These are the activations of a small network on made-up records, seen along a few directions, one row for each record.
Each row is followed by the record's values for the fields Pemi, Nur, Nak, Fak, Rar.
The largest differences between rows may come from other fields.
In the rows, zero is written as 500.
Random noise pushes rows far along 10 fixed directions. That doesn't count. These rows show it; they differ only by the noise:
[453 584 515 607 487 625 465 516 519 573 471 839 292 316 456 393 295 612
 352 464 478 388 406 459 415 772]
[429 369 593 480 536 397 548 467 620 417 660 501 510 567 572 541 587 546
 504 369 306 638 484 528 638 387]
[432 635 650 517 588 694 404 442 242 454 380 481 485 286 356 497 524 329
 278 212 382 466 638 538 374 384]
[444 498 562 546 414 587 404 503 374 461 564 628 424 345 589 430 478 400
 329 209 285 778 622 551 489 374]
[452 561 462 549 556 426 673 473 562 327 579 521 638 519 400 679 668 495
 660 389 342 300 573 427 489 318]
[557 687 358 490 275 471 644 403 507 373 606 593 566 546 550 584 406 607
 487 290 656 665 437 645 678 509]
[374 588 503 504 605 474 536 613 553 465 650 536 425 595 307 213 548 472
 489 517 555 484 591 295 401 675]
[591 530 577 423 510 435 438 583 384 489 591 449 562 446 460 332 420 417
 373 456 639 587 580 535 624 541]
[540 357 604 586 571 447 466 512 399 477 344 591 416 386 572 538 409 482
 424 557 383 227 428 483 437 556]
[582 298 691 468 387 489 319 507 230 516 447 377 486 433 831 429 426 264
 291 333 380 884 523 680 683 268]
[707 427 466 553 355 396 519 526 290 430 404 512 651 375 699 657 442 360
 534 483 428 400 561 603 593 260]
[507 424 490 393 549 398 545 517 591 577 595 438 460 641 366 275 491 605
 402 643 559 475 579 508 501 650]

[626 471 387 488 331 401 557 464 378 499 347 447 463 626 564 457 392 527
 453 625 650 437 413 548 467 645]
{Pemi: j2, Nur: c3, Nak: l2, Fak: h2, Rar: f2}
[243 733 643 653 505 877 463 488 536 550 532 619 419 435 615 557 552 309
 594 222 446 801 285 348 612 384]
{Pemi: j2, Nur: c3, Nak: l1, Fak: h3, Rar: f1}
[498 612 442 643 585 259 581 762 544 175 763 605 617 559 570 447 574 447
 734 472 649 531 444 208 624 571]
{Pemi: j3, Nur: c2, Nak: l2, Fak: h2, Rar: f2}
[342 375 487 364 503 431 556 356 755 399 777 415 364 677 419 471 645 809
 412 324 370 801 583 600 505 582]
{Pemi: j1, Nur: c1, Nak: l3, Fak: h3, Rar: f1}
[507 647 492 504 590 624 479 442 471 438 479 587 568 223 318 647 497 590
 336 283 454 442 684 613 391 439]
{Pemi: j3, Nur: c2, Nak: l3, Fak: h3, Rar: f1}
[458 668 374 410 354 563 668 350 445 504 413 325 548 742 385 509 584 447
 603 535 676 494 501 534 417 483]
{Pemi: j2, Nur: c3, Nak: l2, Fak: h1, Rar: f2}
[569 541 505 386 628 509 527 530 612 602 700 415 701 525 302 500 556 552
 476 513 505 577 733 600 537 293]
{Pemi: j1, Nur: c2, Nak: l3, Fak: h3, Rar: f1}
[589 279 587 524 507 415 372 704 452 627 547 453 517 492 752 397 479 341
 601 673 509 653 500 480 693 418]
{Pemi: j1, Nur: c1, Nak: l1, Fak: h3, Rar: f2}
[549 424 572 429 468 523 361 428 397 530 482 520 466 358 488 520 415 518
 181 282 353 661 659 730 489 406]
{Pemi: j1, Nur: c1, Nak: l1, Fak: h3, Rar: f1}
[362 489 375 482 489 492 585 326 540 447 470 364 491 569 429 593 703 639
 424 371 316 551 638 586 402 405]
{Pemi: j3, Nur: c3, Nak: l3, Fak: h3, Rar: f1}
[576 476 505 398 370 551 449 562 658 724 688 579 612 372 544 514 475 506
 591 540 480 678 475 600 798 398]
{Pemi: j2, Nur: c1, Nak: l1, Fak: h3, Rar: f1}
[528 453 485 546 522 452 450 493 568 474 498 667 453 243 472 599 470 633
 442 456 373 392 496 511 533 592]
{Pemi: j3, Nur: c1, Nak: l1, Fak: h3, Rar: f1}
[248 450 770 533 736 510 323 476 412 280 596 378 334 455 431 410 607 442
 290 133 398 790 496 405 431 605]
{Pemi: j2, Nur: c3, Nak: l3, Fak: h3, Rar: f1}
[357 192 543 514 678 338 479 547 790 543 628 605 277 575 412 338 554 732
 450 631 260 462 505 344 371 745]
{Pemi: j2, Nur: c3, Nak: l3, Fak: h3, Rar: f1}
[665 544 359 479 276 530 533 554 497 709 528 667 586 384 524 449 383 493
 563 668 514 477 569 542 564 463]
{Pemi: j2, Nur: c3, Nak: l2, Fak: h1, Rar: f2}
[597 457 234 551 345 491 573 641 631 775 514 652 538 544 561 286 537 516
 540 776 296 493 666 395 404 384]
{Pemi: j3, Nur: c3, Nak: l2, Fak: h2, Rar: f1}
[517 751 446 557 365 617 484 556 398 509 470 677 439 456 506 429 303 429
 428 394 719 569 417 482 510 604]
{Pemi: j1, Nur: c1, Nak: l1, Fak: h3, Rar: f1}
[632 437 631 405 598 282 496 615 423 384 531 406 691 484 425 561 471 379
 597 581 546 207 553 424 522 423]
{Pemi: j1, Nur: c2, Nak: l3, Fak: h3, Rar: f1}
[512 531 399 537 456 426 558 395 499 356 491 440 565 448 449 632 565 642
 477 335 460 513 596 578 477 472]
{Pemi: j2, Nur: c3, Nak: l3, Fak: h3, Rar: f1}
[669 594 384 462 517 643 481 491 548 820 437 536 592 211 217 534 448 635
 492 748 532 167 634 583 452 598]
{Pemi: j2, Nur: c3, Nak: l3, Fak: h3, Rar: f1}
[411 626 313 425 407 542 596 407 614 533 597 671 335 624 279 282 475 736
 286 376 495 602 646 551 257 694]
{Pemi: j1, Nur: c1, Nak: l2, Fak: h2, Rar: f2}
[474 529 313 502 218 532 474 432 368 469 437 555 366 498 590 384 395 518
 377 383 427 756 644 603 344 536]
{Pemi: j3, Nur: c2, Nak: l3, Fak: h3, Rar: f1}
[527 499 243 617 444 188 659 667 631 239 738 759 539 599 460 501 540 588
 707 544 475 327 689 299 273 525]
{Pemi: j1, Nur: c1, Nak: l1, Fak: h3, Rar: f1}
[460 595 629 421 646 348 550 509 610 332 669 340 684 608 425 544 628 461
 686 367 679 568 363 418 817 528]
{Pemi: j2, Nur: c3, Nak: l2, Fak: h2, Rar: f2}
[594 742 560 274 455 522 553 493 725 647 769 608 667 361 233 411 377 677
 436 395 700 632 498 618 811 616]
{Pemi: j2, Nur: c3, Nak: l2, Fak: h2, Rar: f2}
[414 466 548 536 699 578 596 302 661 460 535 358 607 627 520 786 677 685
 468 387 374 581 529 672 546 213]
{Pemi: j3, Nur: c2, Nak: l3, Fak: h3, Rar: f1}
[356 865 382 622 375 472 589 738 518 303 712 785 434 558 416 333 383 356
 761 435 810 481 380 144 402 808]
{Pemi: j1, Nur: c1, Nak: l3, Fak: h3, Rar: f1}
[473 483 520 456 570 534 519 502 630 607 536 514 403 622 475 396 450 604
 416 586 561 501 469 492 526 616]
{Pemi: j1, Nur: c1, Nak: l1, Fak: h3, Rar: f1}
[321 364 576 485 586 631 567 461 829 787 598 528 429 700 476 437 631 538
 616 722 288 593 484 438 524 424]
{Pemi: j2, Nur: c3, Nak: l2, Fak: h1, Rar: f2}
[461 501 639 592 622 506 367 633 362 388 548 526 410 368 502 421 459 334
 535 467 617 526 511 335 403 697]
{Pemi: j2, Nur: c3, Nak: l3, Fak: h3, Rar: f2}
[621 537 332 354 325 519 592 199 514 515 357 590 484 414 310 729 365 841
 291 407 514 296 553 815 407 595]
{Pemi: j2, Nur: c3, Nak: l1, Fak: h3, Rar: f1}
[708 466 638 485 639 282 467 556 427 345 476 518 629 374 463 620 387 549
 397 483 603 201 435 551 626 578]
{Pemi: j1, Nur: c1, Nak: l2, Fak: h2, Rar: f2}
[398 438 579 412 637 276 468 486 577 222 726 487 408 554 313 351 549 728
 264 243 577 624 547 505 460 809]
{Pemi: j2, Nur: c1, Nak: l2, Fak: h2, Rar: f2}
[665 521 488 464 358 463 423 491 206 404 354 481 567 387 572 584 334 393
 364 385 670 483 535 629 490 476]
{Pemi: j2, Nur: c2, Nak: l1, Fak: h3, Rar: f1}
[394 629 692 512 552 593 374 642 574 533 739 660 478 359 549 351 462 388
 483 342 531 804 404 396 760 591]
{Pemi: j3, Nur: c1, Nak: l2, Fak: h2, Rar: f2}
[352 400 594 539 520 637 481 451 480 658 294 366 375 628 590 452 603 349
 552 599 360 500 446 485 331 365]
{Pemi: j1, Nur: c1, Nak: l3, Fak: h3, Rar: f1}

Here are new rows. What are their fields?
[465 639 393 557 383 537 568 513 556 490 553 671 434 598 529 416 477 506
 532 452 571 584 435 451 443 571]
{Pemi: j1, Nur: c1, Nak: l2, Fak: h2, Rar: f2}
[479 643 453 557 391 406 585 416 419 237 440 540 419 650 558 553 387 594
 439 337 771 498 245 510 533 778]
{Pemi: j2, Nur: c1, Nak: l2, Fak: h2, Rar: f2}
[303 580 477 588 628 668 592 406 674 607 492 531 363 699 453 508 551 663
 489 551 541 456 398 458 389 610]
{Pemi: j1, Nur: c1, Nak: l3, Fak: h3, Rar: f1}
[528 627 345 506 407 478 617 445 536 485 509 434 517 577 500 541 472 595
 633 548 729 488 391 487 563 662]
{Pemi: j2, Nur: c3, Nak: l3, Fak: h3, Rar: f1}
[553 144 547 379 425 309 391 434 398 502 432 309 385 610 659 401 458 568
 323 574 450 638 544 637 449 564]
{Pemi: j2, Nur: c3, Nak: l3, Fak: h3, Rar: f1}
[658 339 463 444 394 553 491 409 534 743 434 541 592 310 539 672 573 599
 477 607 127 451 641 708 572 180]
{Pemi: j2, Nur: c3, Nak: l2, Fak: h2, Rar: f2}
[614 543 548 590 623 562 342 609 436 557 627 444 649 254 544 493 489 480
 516 455 556 624 541 517 755 433]
{Pemi: j2, Nur: c2, Nak: l3, Fak: h3, Rar: f1}
[674 216 534 455 591 421 339 561 341 703 397 311 491 464 525 328 484 425
 290 752 417 491 787 580 354 421]
{Pemi: j2, Nur: c3, Nak: l3, Fak: h3, Rar: f1}
[455 591 641 573 659 698 416 539 362 588 353 514 538 368 455 552 539 285
 480 450 475 330 501 437 434 322]
{Pemi: j1, Nur: c1, Nak: l1, Fak: h3, Rar: f1}
[429 415 390 421 535 440 556 427 523 444 485 206 497 722 421 406 694 527
 504 549 491 597 599 517 458 464]
{Pemi: j3, Nur: c2, Nak: l1, Fak: h3, Rar: f1}
[602 544 526 515 375 477 445 549 286 439 401 629 481 352 580 543 305 346
 468 454 569 414 515 503 359 510]
{Pemi: j1, Nur: c3, Nak: l3, Fak: h3, Rar: f1}
[495 406 580 637 569 473 414 595 360 370 409 563 491 314 573 592 528 313
 580 437 333 313 502 326 409 444]
{Pemi: j2, Nur: c3, Nak: l1, Fak: h3, Rar: f1}
[720 324 533 408 451 267 418 671 374 552 480 515 566 484 560 340 390 408
 506 759 558 344 573 442 509 546]
{Pemi: j2, Nur: c3, Nak: l2, Fak: h2, Rar: f2}
[654 622 415 501 406 432 562 580 398 488 444 573 660 276 398 545 455 413
 729 617 616 160 531 408 528 553]
{Pemi: j2, Nur: c3, Nak: l2, Fak: h1, Rar: f2}
[385 693 591 443 635 711 469 527 523 661 534 423 475 532 280 375 580 348
 532 568 560 460 590 398 368 502]
{Pemi: j1, Nur: c1, Nak: l3, Fak: h3, Rar: f1}
[577 509 618 464 621 540 522 604 487 626 531 430 730 373 401 549 616 308
 718 671 448 255 598 394 582 270]
{Pemi: j2, Nur: c3, Nak: l2, Fak: h1, Rar: f2}
[602 635 413 413 277 566 539 403 417 541 526 529 644 364 439 595 481 494
 498 366 509 606 607 673 587 357]
{Pemi: j2, Nur: c3, Nak: l2, Fak: h1, Rar: f2}
[423 744 574 474 589 776 572 303 649 657 446 539 492 469 314 612 502 698
 351 330 490 456 344 650 618 524]
{Pemi: j1, Nur: c1, Nak: l2, Fak: h2, Rar: f2}
